These are the activations of a small neural network, seen along a few directions. Each row is one input.
In each table, some parts of the input vary, and every possible input appears once, in random order.
Descriptions start from the smaller parts, as in this example, which fits no table here: values(2) and (point or line(11) or (line(4) and ring(5))).
Shared parts are said once, and a part with two or three values counts as separate values.

Other details of the inputs shift rows strongly along two fixed directions, in all tables alike. That doesn't count.

Rows:
R1: -30  -5 -20 -37  15  -8 -36 -15  -4  46   2
R2:  -2 -37 -31   4 -10 -28 -11   5   4  13  19
R3: -38  17 -12 -40  26 -10 -27 -10  -8  44   3
R4:  46 -71  -5  18 -75 -26 -34  -4 -32  -5 -19
R5:   4  47  23  11  23  30  58   6  26 -35  19
R6:  11  20  31 -13  -9  14  24  -4 -20 -18   0
R7:  30  18  23  35   0  18  53  18  21 -50   3
R8:  31 -41  -1  16 -42 -18 -10   0 -17 -13 -13
R9: -47  91  26 -20  67  45  21   0  38   3  -1
R10: -40  28 -11 -37  32  -5 -45  -4  26  42  -7
R11:  20 -43 -18  35 -23 -16 -12   9  -5  -8  -8
R12: -38  18 -11 -33  29   3 -20 -15  -7  40   2
R13: -20 -37 -31 -31 -10 -25 -47 -11 -37  48  -4
R14:  34 -43 -12  35 -34 -16 -51   6  29  -5 -28
R15:  20   7  13  37   2   7  54  20  19 -47  18
R16: -25  -3 -18 -51   3 -12 -26 -17 -19  44  10
R17:  26  16  26  25 -11  16  41   4 -10 -40  -6
R18: -26  45  23 -46  20  27  24 -14 -20   9  10
R19: -37  24 -11 -27  33  -7 -47  -4  19  39  -8
R20:  43 -78 -27  48 -48 -42 -35   9 -10 -11 -17
R21:  45 -69 -13  35 -52 -33 -41   4  -5  -6 -24
R22: -10  18  -1  18  27  13  43  11   7 -19  21
R23:  29  29  32  45   8  37  24  14  46 -47 -18
R24:  17   3   8  40   4  15  55  13  18 -45  18
R25:   0 -26 -19   3  -3 -12 -11  -1   2  10   4
R26: -33  53  14 -41  32  28  34 -10  -6  10  14
R27: -25  -3 -19 -42  11 -12 -38 -15   0  48   5
R28:  20   3   8  45   3   4  48  17  10 -44  14
R29: -34   0  -8 -50   3  -7 -29 -17 -43  42   1
R30:  30  19  41  19 -20  21  43   5 -21 -46  -8
Each input here is: ring(5) and (point or line(5)).
- Changing only the ring(5) part turns R17 into R8. The same change can be made to R30. Which row results? => R6
- List by row number the other rows that have the ring(5) part in common with R29. => R9, R11, R12, R13, R22
- Change only the line(5) part in R26. List by row number the other rows that result. => R1, R18, R24, R25
- List by row number the other rows that have the ring(5) part in common with R2. => R4, R5, R14, R16, R27
